A small network was shown many inputs. Here are its activations along a few directions, one row for each input.
In each table, some parts of the input vary, and every possible input appears once, in random order.
A made-up example of a description, with smaller parts first: values(2) and (point or line(9) or (line(4) and ring(5))).
Shared parts are said once, and a part with two or three values counts as separate values.

Other details of the inputs shift rows strongly along two fixed directions, in all tables alike. That doesn't count.

Table:
r1: [ -4   4   2  -5  -4  -5  -1   4   4 -11 -12  -7  -4   2   2  -3]
r2: [ 11  -7   2  20  -1  -4   1  -2 -13  26  42  -5  17 -19  -5  -4]
r3: [ -2   0  -1  -5   2  -6  -1  -1   1 -12 -10  -7  -7   7   3   1]
r4: [ -6   4   0  -8  -6  -2  -7   1   9 -11  -8  -5  -5   0  -2   5]
r5: [ -5   8 -13  22   3  -4  11  -7 -11  27  24  11  16  -6  -5  -6]
r6: [  3  -2 -17  20   2  -2   7 -13 -14  19  25  19  20  -3  -4  -4]
r7: [ -4   5 -14  21  -1  -5   8  -8 -10  27  22  13  17  -8  -4 -10]
r8: [ -2   4  -1  -7  -6  -4   0  11   3 -10 -12  -6  -4   1   2  -1]
r9: [ -1  -2   1  -5  -1  -5  -2   1   1 -13 -13  -6  -3   8   1  -3]
r10: [  2  -2  -3  -5   2  -2  -1  -3   1 -19  -7  -3  -6   7   5   6]
r11: [  1   6 -15  23  -1  -3   8  -3  -8  28  21  13  18  -7  -7 -11]
r12: [  6  -1  -1  -5  -1  -1  -3   3   3 -18  -8   0  -4   9   1   2]
r13: [  3  -3   0  -5  -1  -1  -2  -1   1 -19  -9  -2  -1   8   3   2]
r14: [ 10  -7  20  -4  -8  -8  -3   4  -3 -11   2 -16 -12 -15  -4   9]
r15: [ -3  -1   0  -7  -1  -7  -3   1   0 -13 -11  -4  -5   7   1  -1]
r16: [ -5   3   1  -5  -7   0  -6   1   9 -11 -10  -8  -2   1  -2   4]
r17: [ 18  -1   5  18  -5  -9  10  -9 -11  33  35  -3  17 -15  -5   3]
r18: [  0  -2  -2  -7  -3  -4  -1   8  -1 -12 -13  -5  -3   7   0   0]
r19: [ -3   3  -2  -8  -8   1  -5   8   8 -10 -10  -7  -2  -1  -3   6]
r20: [  4  -4  -3  -7  -2   0  -1   5   0 -18  -9  -1  -1   7   3   4]
r21: [ -6   4  -2  -5  -4   0  -5  -1   9 -11  -8  -9  -7   0   0   7]
r22: [ -2   5  -1  -5  -7   0  -7   5  11 -10  -9  -6  -5   1  -5   4]
r23: [ -5 -27  55 -40  57  84   1  -1   9  65 -21  47 -34  -1  30 -16]
r24: [  1   0 -15  22   6   0  11 -13 -14  19  26  16  19  -1  -5  -1]
r25: [ -5   6   0  -5  -1  -6   0   3   5 -11 -10  -8  -8   1   4   0]
r26: [  2   0   0  -5  -1  -5  -3   5   2 -12 -11  -4  -5   9  -2  -2]
r27: [ -8   6   1  -6  -3  -1  -4   1   8 -11  -6  -8  -6   2  -3   9]
Each input here is: values(3) or (line(4) and line(6)).
Q: Which other rows does r10 become when the line(4) part takes its other values? List them by row number.
A: r3, r21, r25

Table:
r28: [-16   7  -6 -31  -1  -1  -8   9  18 -56 -58  -4 -24  31   8   5]
r29: [-11   2 -36  32  20  23  17 -19 -14  61  24  51  34   7  -1 -22]
r30: [ 11   2   0  -8 -14 -27  -6   2   3 -51  -8 -29  -6  11  -1  18]
r31: [  2  -4   3  16  11  31   5  -8  -2  70  32  26  18 -21  -2 -10]
r32: [ 10   0   1  -7 -16 -28  -5   1   0 -53 -10 -26  -8   8  -3  19]
r33: [-19   6  -7 -30   1   0 -12  11  18 -59 -54  -6 -24  30   8   1]
r34: [  7 -23  33 -22  28  40  -5  -2   2  17  -3  18 -19  -4  17  -1]
r35: [ 12 -15  21  -4  20  30   6   0  -6  46  11  22   1  -7  11 -14]
r36: [ -1  21 -57  66 -38 -51   9 -10 -21  15  63 -12  55 -22 -35   1]
r37: [  9 -25  58 -48  32  56  -6  13  12  22 -35  20 -40  -1  27  -8]
r38: [  0  23 -34  35 -32 -60   6  -6 -10 -23  27 -33  26  -2 -21   8]
r39: [  7  -5   5  -2  -6 -13  -3   9  -5 -18  -1 -13  -3  -1   0  -2]
r40: [ -3   5  21 -33 -16  -4 -16  17  24 -44 -38 -29 -29   1   1  16]
r41: [ -2 -11  24   3  31  46  11 -12  -6  79  20  37  -2 -20  10 -14]
r42: [ -5  16 -26  34 -20 -42   6  -6 -13  -6  31 -21  22 -10 -18   3]
Q: Changing only one part turns r29 into r33. The same change can be made to r35. Which row results?
A: r39
Q: What is each input in this table made of?
A: values(3) and (point or line(4))
Q: Which other rows does r38 become when the values(3) part takes its other values? List them by row number.
A: r41, r42
Q: Which other rows does r36 become when the values(3) part takes its other values? List them by row number.
A: r31, r40
